A small network was shown many inputs. Here are its activations along a few directions, one row for each input.
In each table, some parts of the input vary, and every possible input appears once, in random order.
A made-up example of a description, with smaller parts first: one of 4 places along a line, together with either a single point or one of 11 places along a line or (one of 3 separate values, together with one of 5 places around a ring).
Shared parts are said once, and a part with two or three values counts as separate values.
(in the rows, 128 means zero)

Other details of the inputs vary at random and push rows far along two fixed directions, the same in every table; ignore that.

A family of inputs:
r1: 121, 146, 100, 118, 156, 131, 111, 88, 102, 126, 110, 164, 120, 115
r2: 169, 90, 157, 85, 113, 70, 167, 92, 188, 125, 151, 94, 165, 140
r3: 35, 167, 143, 116, 111, 159, 76, 138, 158, 133, 146, 111, 104, 83
r4: 108, 150, 60, 119, 186, 147, 102, 118, 102, 126, 139, 143, 122, 109
r5: 67, 171, 123, 134, 117, 118, 134, 134, 113, 128, 116, 137, 137, 145
r6: 99, 106, 126, 99, 133, 114, 114, 105, 178, 144, 172, 113, 114, 105
r7: 133, 173, 136, 113, 137, 156, 117, 124, 100, 123, 104, 176, 116, 109
r8: 200, 134, 122, 161, 103, 130, 169, 130, 99, 128, 72, 158, 144, 195
r9: 219, 111, 144, 146, 132, 143, 156, 147, 102, 136, 110, 137, 145, 140
r10: 215, 75, 102, 174, 129, 127, 145, 99, 99, 150, 113, 168, 119, 176
r11: 81, 186, 89, 143, 151, 177, 94, 151, 90, 129, 103, 134, 113, 108
r12: 149, 100, 202, 108, 91, 127, 128, 133, 177, 140, 160, 105, 131, 99
r13: 148, 100, 113, 143, 144, 115, 137, 173, 95, 45, 113, 131, 68, 165
r14: 90, 105, 156, 83, 140, 110, 106, 106, 169, 130, 166, 64, 147, 55
r15: 136, 88, 171, 135, 87, 83, 173, 159, 164, 139, 147, 59, 185, 149
r16: 77, 147, 104, 172, 117, 139, 119, 150, 109, 145, 127, 155, 116, 154
Each input here is: either a single point or (one of 3 separate values, together with one of 5 places along a line).
Question: A walk changes only the place on the line of 5. It starts at r6 and steps to r10. List the rest of the walk in order.
Answer: r12, r3, r16

A family of inputs:
r17: 159, 137, 82, 130, 151, 136, 134, 114, 107, 126, 114, 157, 118, 145
r18: 124, 161, 88, 120, 162, 158, 104, 118, 91, 117, 105, 154, 108, 105
r19: 224, 81, 140, 144, 122, 117, 156, 127, 115, 140, 122, 125, 152, 155
r20: 149, 86, 170, 103, 104, 72, 157, 103, 184, 122, 147, 77, 164, 130
r21: 108, 158, 104, 151, 135, 167, 99, 130, 102, 137, 121, 172, 97, 118
r22: 143, 115, 110, 155, 138, 138, 125, 162, 95, 85, 114, 151, 78, 158
r23: 33, 146, 122, 98, 147, 126, 93, 163, 149, 84, 162, 92, 88, 90
r24: 107, 103, 175, 116, 87, 96, 143, 125, 178, 140, 145, 70, 160, 137
r25: 222, 75, 146, 145, 112, 116, 153, 120, 125, 142, 128, 143, 133, 161
r26: 124, 160, 112, 135, 146, 151, 116, 123, 93, 116, 108, 179, 108, 133
r27: 145, 148, 98, 138, 148, 133, 141, 127, 100, 122, 114, 163, 133, 156
r28: 119, 113, 174, 94, 94, 92, 159, 132, 178, 129, 153, 84, 162, 122
r29: 123, 110, 198, 109, 79, 114, 138, 134, 179, 135, 142, 83, 142, 126
r30: 119, 168, 104, 137, 141, 153, 125, 139, 77, 122, 99, 160, 125, 126
r31: 132, 87, 154, 91, 111, 85, 142, 99, 182, 125, 150, 79, 151, 112
r32: 189, 83, 129, 169, 98, 106, 167, 127, 132, 145, 111, 127, 162, 188
r33: 126, 156, 97, 156, 143, 166, 110, 138, 88, 136, 111, 157, 119, 121
r34: 51, 180, 136, 81, 152, 140, 83, 119, 140, 108, 139, 108, 118, 55
r35: 125, 109, 195, 95, 84, 101, 149, 129, 174, 124, 145, 95, 146, 113
r36: 130, 145, 78, 138, 162, 150, 108, 123, 94, 142, 132, 165, 111, 129
r37: 116, 171, 108, 150, 139, 152, 121, 147, 82, 134, 95, 154, 120, 129
r38: 44, 144, 120, 116, 144, 135, 88, 113, 146, 140, 162, 112, 117, 77
r39: 78, 156, 159, 109, 113, 142, 109, 141, 143, 131, 130, 92, 136, 100
r40: 158, 133, 132, 127, 130, 128, 132, 113, 122, 116, 115, 150, 117, 135
r41: 118, 145, 128, 135, 119, 121, 143, 142, 130, 141, 124, 127, 136, 141
r42: 208, 67, 122, 153, 121, 98, 159, 111, 123, 148, 131, 129, 151, 172
r43: 103, 137, 171, 117, 101, 119, 128, 137, 153, 135, 132, 114, 125, 111
r44: 100, 156, 86, 145, 141, 135, 126, 122, 85, 129, 108, 164, 123, 143
r45: 81, 142, 136, 83, 156, 143, 90, 120, 139, 124, 143, 109, 119, 63
r46: 128, 101, 167, 112, 96, 105, 144, 131, 189, 143, 165, 80, 156, 117
r47: 222, 73, 144, 134, 122, 118, 159, 115, 130, 134, 118, 143, 131, 161
r48: 204, 91, 153, 161, 89, 124, 162, 136, 134, 139, 109, 140, 144, 177
r49: 145, 121, 104, 154, 148, 138, 129, 170, 85, 83, 108, 134, 96, 152
r50: 140, 119, 140, 139, 125, 142, 123, 123, 131, 140, 138, 140, 114, 119
r51: 145, 134, 129, 149, 118, 145, 130, 143, 115, 134, 107, 132, 142, 137
r52: 195, 88, 133, 149, 117, 91, 176, 114, 124, 126, 114, 133, 164, 185
r53: 97, 160, 90, 159, 139, 134, 123, 131, 90, 141, 103, 159, 118, 146
r54: 138, 143, 95, 158, 129, 148, 132, 140, 109, 141, 111, 157, 131, 159
r55: 135, 138, 92, 152, 149, 150, 126, 127, 107, 145, 133, 154, 118, 137
r56: 127, 166, 105, 134, 156, 152, 118, 130, 82, 114, 102, 162, 127, 127
r57: 111, 100, 131, 101, 140, 108, 120, 104, 154, 134, 148, 106, 134, 107
r58: 165, 132, 104, 132, 140, 144, 125, 111, 104, 121, 107, 168, 102, 137
r59: 48, 145, 122, 119, 128, 132, 93, 120, 150, 139, 155, 111, 125, 86
r60: 23, 134, 119, 107, 145, 117, 89, 151, 144, 84, 156, 91, 90, 91
r61: 154, 148, 90, 136, 151, 131, 137, 117, 105, 121, 112, 158, 124, 150
r62: 121, 122, 155, 119, 126, 134, 120, 129, 146, 137, 148, 99, 138, 92
r63: 117, 115, 177, 107, 89, 106, 147, 137, 183, 140, 150, 72, 158, 135
r64: 72, 142, 119, 82, 157, 135, 96, 116, 153, 131, 157, 115, 116, 78
Question: The inputs of r30 and r44 match in every part but one. If r45 is changed in the same way as r30 into r44, which row does it become?
Answer: r57
Question: The inputs of r62 and r55 match in every part but one. If r19 is changed in the same way as r62 into r55, which row does it become?
Answer: r36
Question: Describe the family of inputs behind these rows.
Answer: one of 4 places along a line, together with either a single point or one of 11 places around a ring
Question: Which other rows does r35 become when the place on the ring of 11 takes its other values? List them by row number.
Answer: r21, r25, r26, r29, r40, r43, r47, r48, r50, r58
Question: Which other rows does r60 become when the place on the line of 4 takes its other values? List them by row number.
Answer: r22, r23, r49
Question: Which other rows does r26 become when the place on the line of 4 takes its other values? List them by row number.
Answer: r27, r52, r56

A family of inputs:
r65: 198, 85, 128, 138, 124, 108, 159, 118, 127, 125, 122, 135, 134, 164
r66: 196, 103, 138, 157, 105, 111, 175, 139, 117, 129, 102, 127, 157, 182
r67: 113, 152, 100, 155, 136, 152, 118, 140, 96, 137, 115, 154, 118, 139
r68: 129, 156, 71, 137, 172, 149, 114, 125, 76, 111, 105, 172, 102, 134
r69: 131, 162, 56, 158, 174, 171, 103, 118, 62, 140, 106, 195, 100, 134
r70: 178, 96, 138, 154, 105, 108, 165, 141, 126, 123, 116, 127, 136, 178
r71: 160, 105, 148, 111, 122, 107, 147, 114, 147, 129, 132, 107, 153, 126
r72: 150, 84, 175, 100, 107, 97, 144, 114, 183, 141, 161, 81, 158, 111
r73: 64, 136, 165, 103, 109, 120, 111, 137, 171, 135, 159, 84, 137, 87
r74: 36, 160, 137, 104, 129, 133, 93, 139, 147, 114, 147, 111, 106, 88
r75: 164, 84, 169, 131, 91, 93, 165, 140, 161, 121, 134, 95, 147, 160
r76: 60, 152, 158, 98, 116, 121, 112, 136, 157, 122, 143, 90, 138, 89
r77: 62, 146, 120, 98, 150, 141, 83, 117, 144, 131, 156, 116, 110, 72
r78: 96, 139, 118, 139, 130, 137, 115, 142, 122, 121, 130, 131, 112, 128
r79: 127, 159, 57, 152, 174, 162, 104, 119, 64, 121, 103, 196, 87, 140
r80: 100, 151, 128, 101, 138, 134, 110, 108, 140, 137, 138, 130, 130, 96
r81: 133, 103, 179, 119, 87, 101, 150, 131, 171, 137, 141, 89, 156, 132
r82: 167, 97, 164, 140, 90, 105, 163, 132, 150, 139, 125, 109, 156, 159
r83: 200, 93, 132, 141, 119, 114, 158, 109, 127, 142, 118, 139, 147, 160
r84: 66, 134, 151, 110, 116, 126, 107, 140, 161, 130, 154, 90, 126, 94
r85: 129, 171, 70, 143, 164, 164, 109, 111, 76, 139, 102, 189, 110, 132
r86: 214, 87, 106, 160, 133, 124, 156, 120, 106, 140, 115, 149, 135, 174
r87: 105, 194, 64, 165, 155, 175, 109, 134, 58, 136, 88, 198, 104, 148
r88: 127, 171, 41, 192, 166, 178, 110, 144, 38, 124, 85, 211, 83, 170
r89: 102, 158, 101, 140, 143, 139, 121, 146, 96, 108, 110, 144, 111, 138
r90: 157, 103, 153, 130, 106, 100, 163, 146, 142, 110, 123, 100, 146, 158
r91: 28, 163, 128, 109, 135, 142, 83, 140, 144, 117, 151, 112, 102, 80
r92: 221, 101, 109, 154, 133, 120, 167, 117, 98, 132, 99, 153, 147, 177
r93: 189, 100, 116, 173, 115, 127, 159, 143, 106, 137, 108, 141, 135, 184
r94: 78, 151, 131, 114, 131, 126, 117, 145, 131, 106, 130, 111, 120, 114
r95: 48, 171, 116, 124, 138, 153, 90, 139, 123, 134, 138, 130, 112, 93
r96: 40, 151, 144, 65, 146, 120, 89, 121, 165, 105, 162, 89, 117, 56
r97: 195, 98, 115, 176, 115, 126, 162, 144, 104, 137, 106, 143, 136, 189
r98: 82, 136, 128, 97, 143, 127, 101, 116, 145, 118, 149, 120, 110, 90
r99: 191, 105, 139, 155, 105, 111, 173, 139, 118, 129, 104, 125, 157, 179
r100: 199, 80, 126, 143, 125, 111, 156, 119, 130, 129, 128, 131, 135, 160
r101: 190, 95, 206, 126, 80, 123, 157, 157, 154, 117, 123, 98, 139, 136
r102: 52, 162, 126, 92, 146, 143, 81, 107, 143, 134, 149, 126, 114, 67
r103: 97, 129, 120, 110, 145, 131, 103, 118, 140, 123, 148, 123, 112, 97
r104: 136, 77, 181, 91, 105, 93, 137, 117, 197, 134, 170, 65, 153, 101
r105: 45, 149, 144, 67, 146, 119, 91, 121, 164, 105, 161, 89, 118, 59
r106: 191, 92, 148, 122, 117, 102, 162, 115, 143, 131, 125, 111, 159, 146
r107: 74, 163, 139, 114, 119, 136, 113, 132, 140, 134, 132, 121, 132, 106
r108: 129, 152, 74, 148, 165, 161, 107, 118, 81, 140, 115, 177, 108, 128
r109: 169, 99, 159, 143, 93, 107, 163, 132, 145, 140, 122, 113, 154, 160
r110: 133, 108, 188, 108, 83, 97, 156, 131, 182, 137, 144, 79, 166, 128
r111: 140, 184, 41, 163, 179, 179, 107, 112, 43, 139, 85, 221, 99, 148
r112: 194, 72, 144, 131, 116, 101, 157, 119, 150, 129, 139, 113, 142, 151
r113: 110, 144, 115, 119, 143, 139, 108, 108, 122, 137, 130, 144, 120, 107
r114: 107, 132, 193, 76, 119, 141, 98, 132, 167, 114, 152, 97, 114, 56
Question: Describe the family of inputs behind these rows.
Answer: one of 2 separate values, together with either a single point or (one of 3 separate values, together with one of 8 places around a ring)
Question: The inputs of r98 and r74 match in every part but the choice among 2 separate values. If r112 is changed in the same way as r98 into r74, which row does it become?
Answer: r78
Question: Which other rows does r109 become when the choice among 2 separate values takes its other values? List them by row number.
Answer: r113
Question: Which other rows does r103 become when the choice among 3 separate values takes its other values? List them by row number.
Answer: r100, r112
Question: Which other rows does r105 become when the choice among 3 separate values takes its other values? List them by row number.
Answer: r68, r96
